Each row below holds a small network's activations on one input, seen along a few directions.
In each table, some parts of the input vary, and every possible input appears once, in random order.
A made-up example of a description, with smaller parts first: line(4) and (point or line(11) or (values(3) and ring(8))).
Shared parts are said once, and a part with two or three values counts as separate values.
In the rows, zero is written as 128.

Other details of the inputs shift rows strongly along two fixed directions, in all tables alike. That doesn't count.
These rows show it; all are for the same input, with only those details redrawn:
[ 85 137 102 119 136 131 128 121 114 124 105 155]
[ 86 137 103 119 136 131 128 122 115 123 105 154]
[151 124 136 113 155 200  93 149 130 103 166  78]
[ 86 137 102 118 136 131 129 121 114 124 105 155]
[ 87 137 103 120 136 132 129 123 116 123 105 153]
[147 163 139 190 188  51 133 115 155 141 143  85]
[148 163 140 190 187  50 133 114 154 141 143  86]

Rows:
R1: [164 185 141 168 178  39 131  88 161 132 139  83]
R2: [129 112 131 103  75 110 134 112 128 147 103 179]
R3: [162 136 146  79 142 188  82 122 130 103 168  81]
R4: [115  87 143 137  93 134 150 134 119 157 124 174]
R5: [149 129 131 108 149 192 102 170 123  96 161  68]
R6: [110  89 133 131  85 121 157 152 114 147 126 167]
R7: [ 96 140 111  86 124 111 114 100 105 135 119 165]
R8: [124 107 128 143  85 131 149 129 134 130  92 171]
R9: [138 120 135 106  74 121 137 105 139 136  96 167]
R10: [ 80 129  97 111 130 112 138 149  98 123 113 145]
R11: [200 115 153 113  84 195 113 137 150  98 140  82]
R12: [163 144 131  93 138 195  93 128 130  89 155  66]
R13: [177 126 163 206 135  29 163 151 157 148 143  89]
R14: [147 163 139 190 188  51 133 115 155 141 143  85]
R15: [ 79 118 109 113 130 117 137 143  96 143 136 150]
R16: [144 106 147 111 156 197  97 152 112 133 193  87]
R17: [ 89 125 108 117 145 135 131 111 110 145 118 163]
R18: [137 128 122 114  71 121 147 104 142 126  84 173]
R19: [187  80 169 130 112 203 115 146 144 129 166 107]
R20: [118 111 122 138  80 124 159 153 126 123  87 160]
Question: Changing only one part turns R2 into R7. The same change can be made to R6. Which row results?
Answer: R15
Question: Describe the family of inputs behind these rows.
Answer: values(2) and (line(4) or ring(6))
Question: Which other rows does R10 become when the values(2) part takes its other values? List them by row number.
Answer: R13

Rows:
R21: [182 128 158 172 143 128 135 135 164 129 142 100]
R22: [178 109 171 169 151 123 137 132 155 153 171 102]
R23: [150 147 142 145 171 122 109 126 143 136 157  80]
R24: [138 151 133 155 167 124 123 137 130 112 150  73]
R25: [159 120 150 129 133 101 131 146 125 135 160 103]
R26: [ 89 115  87  70 117 216 116 142  96  96 109 148]
R27: [147 120 148 147 146 110 120 153 138 132 167  92]
R28: [154 148 126 150 169 126 121 132 141 110 145  79]
R29: [174 133 146 141 132 104 126 147 141 120 147  84]
R30: [170 120 152 168 156 119 121 145 149 132 150  82]
R31: [ 65 113  99  76 115 211 110 146  81 110 132 152]
R32: [174 103 171 160 123 112 138 124 142 146 167 107]
R33: [175 116 164 136 120 110 137 130 140 147 164  94]
R34: [177 139 146 145 132 105 127 147 140 115 143  84]
R35: [163 127 146 152 150 109 123 153 149 121 159  77]
R36: [ 92  94 108  85  94 213 117 155 104 106  97 167]
R37: [ 84 159  99 152  81  18 190  92 129 154  46 204]
R38: [141 146 132 152 169 128 120 137 129 117 159  72]
R39: [ 88 111  85  74 121 213 109 145  95 112 124 147]
R40: [ 51 167  87 168 145  26 165 105 106 155  82 174]
R41: [ 85 147  97 148  85  16 188  92 123 163  50 203]
R42: [ 60 163  89 142 130  25 156  75 119 160  62 205]
R43: [176 107 168 165 121 114 131 124 146 143 158 103]
R44: [178 130 150 144 114 106 131 132 147 143 145  90]
R45: [114 101 118  93  81 227 128 143 122 104 100 173]
R46: [159 136 148 154 144 114 125 152 156 108 152  76]
R47: [173 122 158 141 115 108 133 129 138 146 150  96]
R48: [ 75 127  93  81 111 213 118 144  93  87 110 145]
R49: [ 52 159  97 151 143  26 163  86 111 168  70 197]
R50: [182 126 159 167 115 117 136 125 163 122 140  96]
R51: [108  82 122  93  88 221 121 142 109 128 117 178]
R52: [ 93 141 108 184 119  24 185  95 139 165  59 204]
R53: [154 151 142 144 168 124 116 123 143 121 143  80]
R54: [102 113 112  54  97 203  92 114 102 117 126 165]
R55: [ 89  82 122  82 102 209 115 155  94 125 129 172]
R56: [ 88 126 102  68 110 217 112 130 106  96 103 152]
R57: [158 133 148 151 147 113 125 153 152 112 152  78]
R58: [ 91 109  85  70 120 214 114 140  96 103 116 148]
R59: [157 138 152 132 169 115 111 115 139 139 171  99]
R60: [178 138 150 145 113 107 138 129 150 129 136  93]
R61: [156 137 151 135 165 120 106 112 138 135 159  93]
R62: [111  91 113  91  84 222 123 144 114 125 110 177]
R63: [ 69 139 102 179 125  21 162 110 126 167  68 194]
R64: [103 119 106  55  95 205  89 117 109 112 122 159]
R65: [159 130 150 167 148 123 124 145 156 121 138  90]
R66: [162 153 145 136 159 125 112 111 151 113 140  85]
R67: [178 116 160 166 119 112 130 127 152 140 150 100]
R68: [ 50 156  92 120 114  19 161  67 114 166  71 234]
R69: [171 145 145 129 149 115 102 104 153 122 155  87]
R70: [114 113 109  69  75 199 121 156 103  92 104 153]
R71: [171 133 143 141 132 100 122 148 136 129 150  89]
R72: [ 38 157  93 154 145  31 171 104  97 156  92 195]
R73: [ 83 106  91  72 123 210 110 142  90 115 128 155]
R74: [118  92 122  84  63 215 126 136 114 103 106 169]
R75: [ 68 143 101 146 103   7 175 107 106 161  64 206]
R76: [166 156 141 130 146 113 105 105 151 119 143  96]
R77: [148 127 134 137 179 131 120 137 130 133 179  89]
R78: [144 139 153 135 174 124 115 126 134 140 171  92]
R79: [171 157 145 135 146 117 104 105 159 114 147  88]
R80: [159 126 146 152 150 113 116 156 151 127 169  74]
R81: [ 86  85 114  85  97 210 111 155  94 123 116 174]
R82: [ 59 136 106 153 126  15 176 119 118 162  91 196]
R83: [166 149 145 136 162 123 111 110 147 117 145  83]
R84: [163 145 143 135 162 119 111 111 146 123 147  86]
R85: [119  83 123  85  64 212 124 135 115 109 113 163]
R86: [ 91 119 103  66 115 214 109 131 100 107 111 149]
Question: Describe the family of inputs behind these rows.
Answer: line(6) and (line(5) or ring(6))
Question: Changing only the line(6) part turns R65 into R55. The same change can be made to R28. Which row results?
Answer: R77
Question: Changing only the line(6) part turns R48 into R72. The same change can be made to R37. Which row results?
Answer: R33
Question: Which other rows does R83 become when the line(6) part takes its other values? List them by row number.
Answer: R42, R59, R61, R66, R84
Question: Which other rows does R43 become when the ring(6) part takes its other values? List them by row number.
Answer: R27, R47, R51, R75, R81
Question: Which other rows agree with R41 in the line(6) part? List them by row number.
Answer: R29, R30, R35, R38, R52, R58, R69, R84, R85, R86
Question: Which other rows does R79 become when the line(6) part takes its other values? List them by row number.
Answer: R54, R64, R68, R69, R76

Rows:
R87: [187 146 159 207 147  39 156 113 173 151 136  98]
R88: [195 151 159 196 138  37 142 115 180 144 126  89]
R89: [114 121 112  88 135 208 104 150 101 103 144 111]
R90: [118 137 121  86 132 200 100 135 111  88 134 106]
R91: [118 121 128  63 146 197  85 116 112 126 161 129]
R92: [ 36 140  77 127 127  81 153 113  98 145  82 198]
R93: [ 76 110 117 143  94  86 171 133 113 153  81 205]
R94: [ 90 117 106 132  82  79 175 122 111 146  70 195]
R95: [114 124 107  83 139 211 102 136 111  97 136 114]
R96: [ 88 132 107 123  74  80 166 110 128 133  67 196]
R97: [247 116 205 154 151 144  91 124 167 143 224  39]
R98: [104 106 116  92 147 204 100 167 102 110 154 117]
R99: [159 183 133 186 188  26 128 101 163 131 127  76]
R100: [145  87 145 112  91 201 117 157 122 122 148 120]
Question: Changing only one part turns R88 into R99. The same change can be made to R87. Which row results?
Answer: R95
Question: Describe the family of inputs behind these rows.
Answer: values(2) and (point or line(6))

Rows:
R101: [122 111 127  74 132 212  94 145 107 110 162 115]
R102: [115  92 118  62  72 222 113 154 102 105 123 152]
R103: [138 115 141 185 143  85 152 153 138 148 141 116]
R104: [ 75 118 107 118  92  92 156 106 109 153  81 209]
R105: [180 142 157 169 136  75 133 128 159 133 143  87]
R106: [ 86 132 103 130  88  96 162 110 123 133  66 194]
R107: [138 153 129 161 162  91 132 120 139 129 135  99]
R108: [ 84 151  98 122 124  84 142 110 116 129  86 166]
R109: [170 161 144 170 172  79 124 118 158 124 142  73]
R110: [ 67 141  96 116 126  93 141  97 108 144  89 190]
R111: [164 156 148 167 178  80 118 105 154 140 156  84]
R112: [128 112 129  80 134 211  91 140 111 111 162 111]
R113: [159 139 143 161 124  84 140 120 156 127 119 114]
R114: [135 139 141 186 185  83 133 149 139 139 158  82]
R115: [ 64 146  88 113 118  83 147 111 105 134  82 182]
R116: [123  86 131  67  88 223 109 150 104 117 142 150]
R117: [120 120 112  80 120 224 102 144 114  93 127 122]
R118: [175 136 158 169 143  84 131 111 159 149 145 104]
R119: [ 79 120 107 119  92  94 155 101 114 153  78 209]
R120: [206 124 165 122 172 204  81 163 145 101 214  13]
R121: [152 133 143 167 128  90 146 124 145 136 127 115]
R122: [135  91 130  78  87 224 114 156 111 107 139 128]
Question: Describe the family of inputs behind these rows.
Answer: values(2) and (point or line(4) or ring(6))
Question: Changing only the values(2) part turns R112 into R104. The same change can be made to R117. Which row results?
Answer: R106
Question: Which other rows does R121 become when the ring(6) part takes its other values? List them by row number.
Answer: R102, R105, R106, R113, R122
